Each row below holds a small network's activations on one input, seen along a few directions.
In each table, some parts of the input vary, and every possible input appears once, in random order.
A made-up example of a description, with smaller parts first: line(4) and (point or ring(9) or (values(3) and ring(8))).
Shared parts are said once, and a part with two or three values counts as separate values.

Other details of the inputs vary at random and push rows far along two fixed directions, the same in every table; ignore that.

Table:
r1: [0, 6, -3, 11, -1, 5, -46, 8, -10, 2, -39]
r2: [8, 16, 5, 13, 8, 16, -37, 21, -16, -4, -28]
r3: [15, 15, -2, 13, 12, 9, -43, 22, -14, -1, -27]
r4: [-12, -17, -21, 2, 1, 11, 19, -4, 6, -7, 15]
r5: [-33, -27, 4, -23, -14, -30, 95, -18, 21, 26, 77]
r6: [-16, -7, -21, 12, -7, 9, 23, -6, -6, 14, 9]
r7: [-3, -3, 69, -24, -1, -23, -31, 2, -12, -6, 21]
r8: [14, 7, 57, -22, -4, -22, -39, 25, 1, -1, -6]
r9: [-3, 6, -34, 5, 3, 12, 9, 7, 7, 7, 6]
r10: [22, 24, -23, 3, 5, 4, 47, -27, 21, -6, 2]
r11: [-11, -12, -29, 18, -4, 14, 10, 2, 3, 5, -16]
r12: [-2, -1, -30, 14, 5, 19, 11, 14, 8, -1, -8]
r13: [-5, -9, 81, -37, 1, -38, -14, 4, -4, -6, 30]
r14: [-3, -12, 66, -36, -2, -44, -4, -5, -1, 4, 56]
r15: [3, 8, 3, 5, 10, 7, -12, 21, -6, -4, -20]
r16: [-3, -9, -37, 7, -5, 18, 1, 2, -1, -10, -3]
r17: [32, 23, 11, 4, 10, 10, -28, -26, -3, -27, -43]
r18: [8, 7, -20, 2, -7, -4, 63, -45, 21, 6, 9]
r19: [2, 0, 7, 9, 1, -4, -30, 7, -14, 9, -19]
r20: [-8, -3, -40, 7, 1, 16, -4, -5, -2, -6, 1]
r21: [-7, -9, -43, 16, -12, 16, 12, 2, 1, 7, -15]
Description of these inputs: values(3) and (point or ring(6)).
Changing only the values(3) part turns r4 into r12. The same change can be made to r20. Which row results? -> r9
A walk changes only the ring(6) part. It starts at r1 and steps to r21. List the rest of the walk in order. -> r11, r5, r6, r19

Table:
r22: [21, 29, -1, -11, 9, -18, 34, -9, 22, 13, 26]
r23: [44, 42, 99, -21, 11, -22, -59, -20, -10, -24, -43]
r24: [23, 20, -4, -2, 3, -6, 29, -13, 31, 0, -20]
r25: [-9, -9, -40, 31, -10, 22, 7, 9, 1, 16, -39]
r26: [33, 30, -25, 18, 11, 16, 13, -34, 0, -15, -35]
r27: [26, 30, -18, 5, 11, 3, 32, -7, 16, 8, 12]
r28: [-9, -18, -61, 8, -14, 22, 47, -5, 21, -2, 15]
r29: [-5, 0, -18, 18, -5, -2, -16, -15, -10, 17, -26]
r30: [-5, -4, -45, 5, -8, 25, 22, -27, -5, -16, 12]
r31: [-10, -3, 9, 1, 7, -12, 5, 18, -4, 23, 23]
r32: [1, 2, -50, 40, 12, 34, -22, -6, -27, -5, -59]
r33: [-1, -3, 24, 7, 6, -6, -45, 24, -2, 5, -55]
r34: [15, 17, 42, -2, -3, -3, -79, 32, -28, -1, -35]
r35: [-6, -12, 50, -9, -1, -18, -11, 18, -2, 4, -18]
r36: [-1, -8, -21, -6, -9, 3, 17, -25, -3, -11, 21]
r37: [0, -9, 4, -14, -10, -12, 10, -27, 6, -2, 33]
r38: [-15, -19, -39, 15, 4, 18, 37, 6, 9, -12, -1]
r39: [-12, 1, -17, 7, 13, 16, 8, 17, -8, -9, 21]
r40: [-10, -1, -28, 7, 15, 1, 1, 17, 2, 4, 20]
r41: [1, -1, -7, 7, -13, 5, -33, 12, 3, 5, -43]
r42: [-3, -3, 29, 4, -9, -14, -37, 18, 0, 16, -43]
r43: [-8, -20, 4, -22, 1, -12, 19, 4, 25, -7, 24]
r44: [35, 30, 73, -27, 7, -45, -17, -33, 13, -2, -5]
r45: [-6, 0, 70, -27, 7, -46, -27, 24, -3, 25, 26]
r46: [17, 4, 31, -9, 15, -7, -74, -3, -11, -22, -31]
r47: [1, 9, 12, -7, -8, -14, -35, 18, -6, 18, 3]
r48: [17, 18, 30, -17, -3, -8, 47, -16, 26, -9, 4]
r49: [-4, -1, -12, 19, -6, 6, -9, -13, -20, 8, -26]
r50: [27, 22, 15, -8, 4, -18, 36, -44, 19, 1, 14]
r51: [6, 1, -10, -1, 14, 10, -23, 21, -3, -8, 13]
r52: [-9, -5, 3, 3, 9, 5, 3, -17, -9, -18, 8]
r53: [-2, 1, -38, -4, -3, 5, 2, 10, 5, 5, 26]
r54: [34, 34, 68, -25, 10, -30, -9, 5, 4, -2, 9]
r55: [2, -12, -48, 18, 8, 34, -2, 11, 9, -19, -26]
r56: [4, -15, 66, -33, 2, -22, -21, 16, 7, -21, 7]
r57: [-4, 12, 0, 16, -1, 17, -31, 24, -24, 10, -23]
r58: [6, -2, 47, -9, -16, -10, -41, 17, -7, -3, -34]
r59: [30, 19, 87, -33, -1, -38, 8, -6, 21, -8, -5]
r60: [-13, -15, 20, -41, 4, -35, 37, 4, 22, 10, 90]
r61: [-8, 4, 9, 1, -4, -17, -16, 19, -6, 30, 6]
r62: [-13, -7, -38, 13, -19, 28, 24, 1, 3, 0, -15]
r63: [0, -10, -53, 14, 10, 24, 11, -22, 1, -14, 5]
r64: [18, 31, 1, -8, 7, 2, 43, -9, 12, -1, 25]
r65: [13, 9, 9, 14, -6, 6, -60, -10, -20, -1, -45]
r66: [-17, -13, 26, -24, 5, -29, 40, 9, 6, 6, 75]
r67: [-5, -11, 31, 2, 1, -11, -12, 16, 4, 10, -23]
r68: [9, 13, 22, -10, 0, 11, -50, 23, -17, -16, -5]
r69: [3, 0, -32, 30, 16, 22, -28, -10, -13, -15, -33]
r70: [-5, -9, -66, 40, 12, 41, -2, 14, 3, -14, -46]
r71: [-20, -18, 28, -22, -3, -44, 42, -28, 12, 26, 52]
r72: [-12, -2, -46, 22, 9, 19, 20, 18, -13, 14, 2]
r73: [-28, -17, 0, -11, -19, -17, 75, -36, 5, 23, 61]
r74: [2, 3, -2, 23, -3, 4, -34, -10, -18, 12, -39]
r75: [-1, -13, 79, -41, -1, -21, -16, 12, 9, -23, 19]
r76: [-7, 0, -19, 2, -11, 0, 10, 8, 0, 22, 28]
r77: [-2, -4, -30, 22, 13, 18, -7, -12, -15, -19, -18]
r78: [-14, -3, -18, 8, -8, -1, 24, 13, -9, 25, 22]
r79: [4, 5, -39, 7, -1, 23, -11, 17, -11, -9, 2]
r80: [-6, -2, -12, 8, 14, 2, -1, 18, -1, 2, 23]
r81: [-12, -10, -42, 23, 5, 9, 29, -22, -4, 14, 1]
r82: [-25, -15, -10, -8, -14, -23, 69, -2, 13, 43, 76]
r83: [3, 1, -55, 16, 16, 36, -10, 21, -12, -17, -4]
r84: [4, 2, 23, 2, 15, -13, -50, -6, -10, -12, -23]
r85: [-10, 6, -28, 21, 11, 27, -4, 22, -19, 6, -13]
r86: [-3, -13, -30, -1, 6, 11, 22, -22, -2, -18, 21]
r87: [-13, -14, 22, -24, -22, -31, 42, -33, 4, 14, 55]
r88: [-10, -3, 2, 9, 5, 7, 2, -15, -16, 0, -11]
r89: [-16, -18, 17, -5, -18, -15, 32, 5, 6, 18, 8]
r90: [6, -6, 7, -5, -9, 8, -21, 13, 0, -18, -23]
r91: [5, -2, 31, -15, 9, 2, -29, -12, -11, -28, 2]
r92: [-9, 6, -19, 3, -11, 15, 5, 10, -11, 8, 15]
r93: [-3, -7, -9, -4, -12, 20, 3, 6, 5, -18, -9]
r94: [-20, -14, -17, 10, -2, 16, 35, 6, 3, 4, -8]
r95: [-3, -7, -27, -7, -7, -4, 11, -27, 7, -2, 21]
r96: [-1, 3, -34, 6, 14, 34, -9, 19, -10, -20, 7]
r97: [6, 0, -61, 24, -3, 37, -30, 14, 3, -15, -57]
r98: [35, 25, 43, -6, 5, -12, -8, -4, 20, -7, -36]
r99: [14, 10, 18, -6, 2, 1, -55, 24, -10, -5, -5]
r100: [-7, -8, 55, -14, 4, -9, -18, 16, 1, -20, -7]
r101: [0, 1, 16, -8, -13, -20, -22, -20, -4, 11, -1]
r102: [-18, -12, 36, -32, -24, -30, 46, -36, 5, 12, 66]
r103: [-16, -19, -20, -3, -24, -4, 50, -7, 21, 19, 27]
r104: [-21, -12, -32, 17, -16, 21, 40, 2, 3, 11, -10]
r105: [-9, -10, -34, 18, 9, 14, -4, 13, 10, -9, -28]
What do these inputs look like to the network? -> values(3) and line(4) and (point or ring(6))
Changing only the values(3) part turns r83 into r56. The same change can be made to r22. Which row results? -> r24
Changing only the values(3) part turns r59 into r54. The same change can be made to r28. Which row results? -> r99
Changing only the values(3) part turns r49 into r78. The same change can be made to r46. Which row results? -> r60
Change only the values(3) part in r84. List by row number the other rows that result. -> r40, r105
Change only the values(3) part in r101. List by row number the other rows that result. -> r41, r47
A walk changes only the line(4) part. It starts at r84 and steps to r69. List the rest of the walk in order. -> r77, r52
Change only the line(4) part in r89. List by row number the other rows that result. -> r25, r42, r104
